These are the activations of a small neural network, seen along a few directions. Each row is one input.
In each table, some parts of the input vary, and every possible input appears once, in random order.
Descriptions start from the smaller parts, as in this example, which fits no table here: values(3) and (point or ring(11) or (line(6) and ring(8))).
Shared parts are said once, and a part with two or three values counts as separate values.

Other details of the inputs shift rows strongly along two fixed directions, in all tables alike. That doesn't count.

Rows:
x1: [ 15 -22  21   8  49 -10  27  -5  35  -4  46  41 -21  10 -15]
x2: [ 22 -49  57  18  68 -21  -1   1  10  -8   8  71  13  15 -18]
x3: [-14 -50  32  23  23   5 -13 -12 -20  12 -40  10  41  31  -8]
x4: [  15  108 -103  -21  -99    0   34   13    9  -39   29  -84  -72  -66
   21]
x5: [ 36 -10   2   8  24   7  30   7  65 -13  38  43 -48 -11 -22]
x6: [-32 -50  39  13   9 -17 -39  -7 -74  14 -63 -20  85  25  13]
x7: [ -52   17  -49    5  -95   16  -26   -9  -70   15  -73 -111   33   -1
   24]
x8: [ -46   22  -51    5  -85   16  -18   -5  -64   10  -70 -103   31   -6
   26]
x9: [-15  57 -52 -11 -75  -1   3  15 -23 -24 -11 -67 -18 -39  22]
x10: [ 23  -2   4  -3  36  -9  33   3  51 -13  58  31 -35  -2 -18]
x11: [ 35  55 -35 -39  -6  18  -8  -5  56  23  33  38 -61 -19   6]
x12: [-22 -40  39   9  28  -1 -11   2 -31   6 -24   1  52  37  -9]
x13: [ -69    5  -30    8  -86   20  -41    2  -86   17 -101 -113   65    8
   24]
x14: [ 16 -18  27   3  49  -7  24  10  44  -8  46  40 -22   5 -22]
x15: [ 21  87 -53 -51 -26  13   4   4  45  14  56  15 -64 -27  13]
x16: [ 13 -84  71  32  78  -1  -7  -6  18  15 -12  71  36  40 -31]
x17: [-27 -41  58 -30  38  -6 -82 -18 -68  52 -68  40  87  39  14]
x18: [ 21 -20  25  10  51  -5  30  -6  38  -9  52  49 -25   8 -14]
x19: [-10 -36  45  14  23 -16 -13  -5 -33   0 -27  16  46  19   5]
x20: [  51   87  -72  -15  -50    2   48   19   63  -52   76  -12 -104  -73
    7]
x21: [ 19 -16  25  13  46  -2  26   2  33  -7  46  44 -19   6 -19]
Description of these inputs: values(3) and (point or ring(6)).
- The inputs of x21 and x16 match in every part but the values(3) part. If x15 is changed in the same way as x21 into x16, which row does it become? => x11
- Which other rows agree with x6 in the values(3) part? List them by row number. => x2, x4, x9, x17, x19, x20
- Which other rows does x13 become when the ring(6) part takes its other values? List them by row number. => x3, x5, x7, x8, x16

Rows:
x22: [-45 -43  36   9 -13  -6 -54  -8 -90  13 -78 -36  83  23  17]
x23: [ -8  23  -9 -10 -17  -9   8   6 -12 -13  10 -16 -11 -13   9]
x24: [ 14 -35  35   8  45   1  -5 -11  32  16  11  48  -9  20 -18]
x25: [ -49   24  -36   -4  -91    2  -41   -4 -103    4  -80 -103   63  -11
   42]
x26: [  8 -31  30  -1  49   7   2   2  32  16  21  45   0  19 -17]
x27: [ -5  22 -28  -4 -34   6  -1 -10  -1  14 -13 -30  -9  -8   8]
x28: [  2 -93  52  70  55 -12  48   4  20 -35   5  12  18  25 -40]
x29: [ 17 -50  49  13  52  -3 -15  -4  12  11 -19  61  23  24 -16]
x30: [ -2  20 -21  -2 -25  -3  -9   6 -19 -14 -10 -25  -6 -24  13]
x31: [  9 -26  33  -3  50  -9   3   4  20   7  30  45   4  18 -21]
x32: [ -9  26 -16  -8 -21 -13   6   2 -17  -9   3 -24   0 -15  17]
x33: [ 23  52 -34 -12 -12  -9  36  16  39 -26  58   4 -63 -39   3]
x34: [  1  21 -22  -4 -35   6 -10   9  -2  -2 -26 -20  -3 -17   3]
x35: [ 19  54 -54 -18 -25  13  30   2  48  -9  46 -14 -57 -27   9]
x36: [ 28  70 -50 -12 -25  -3  45  12  39 -31  61  -1 -72 -42  11]
x37: [ 25  56 -46 -23 -18  -2  39   4  44 -18  62  -5 -59 -30  -2]
x38: [  4 -23  21   3   5   0 -18   1   0   4 -26  17  15  10  -3]
x39: [  3 -50  54  -1  68 -12  -5  -2  13   9  23  56  17  36 -22]
x40: [ 26  49 -45  -7 -21  11  23   4  58  -5  41  -1 -70 -31  -7]
x41: [-49 -37  20  12 -19  13 -47 -18 -79  41 -84 -35  78  40  10]
x42: [  7 -24  21   3  15  -6 -17  -6  -2   6 -32  20  24   9  -3]
x43: [  3 -28  27  -2  39   8  -2  -2  23  13  15  34   2  21  -9]
x44: [ 11 -26  35   0  54  -5   6  -4  13   6  27  49   7  25 -19]
x45: [-25  64 -64  -6 -96  11 -15   2 -62 -14 -40 -91   9 -34  36]
x46: [-10 -15  11   0  20  14  -6  -7  -3  16  -6  11  17  20  -1]
- Describe the family of inputs behind these rows. => point or (values(4) and ring(6))
- Which other rows does x44 become when the values(4) part takes its other values? List them by row number. => x31, x37, x39

Rows:
x47: [ 77   9   4   5  53 -12  52  12 115 -38  89  88 -95 -34 -29]
x48: [ -3  17  -7 -19  -3   2  -8  -4  -3  11   3   3  -4  -1   6]
x49: [ -3 -44  25  17  23   4  -4  -1   7   5 -15   9  19  19 -15]
x50: [ -7 -39  28  21  27   4  -1  -7  -2   7 -12  12  21  22 -12]
x51: [ -5  83 -67 -35 -70  14   2   7  -7  -6  15 -56 -36 -33  23]
x52: [-14 -26  27  -4  18   1 -31 -11 -31  27 -33  15  44  27   6]
x53: [  1 -33  33  15  24 -10  -9  -5 -12  -1 -16  21  21  10  -6]
x54: [ -8 -24  26   7  18 -15 -10   1 -20  -1 -12   6  30   9   3]
x55: [ -9   1  -2   2   1   0  13   7  -2  -3  10 -10  -1   8  -5]
x56: [-11 -31  25  -2  13   6 -36  -5 -21  26 -43  13  38  22   1]
x57: [  6  -2  -6   9   6   3  18  -3  19  -5  19   1 -11   0  -9]
x58: [ -5  21 -20   1 -33  -5   2   1 -22 -12 -12 -30   3 -14  11]
x59: [-25  52 -61  -7 -72  11  16   6 -21  -8  -6 -78 -15 -21  17]
x60: [  0   5   4  -2   2  -9   5   8  -9 -13  10   0   1  -8   3]
x61: [  7  11 -10 -10  -6   6 -10  -6   7  12   3   5 -13  -5   6]
- The inputs of x51 and x60 match in every part but one. If x56 is changed in the same way as x51 into x60, which row does it become? => x47
- Describe the family of inputs behind these rows. => values(3) and line(5)
- Start at x49 and move only the line(5) part, one step at a time. The first step leads to x50. Which rows follow, in order? => x57, x59, x55
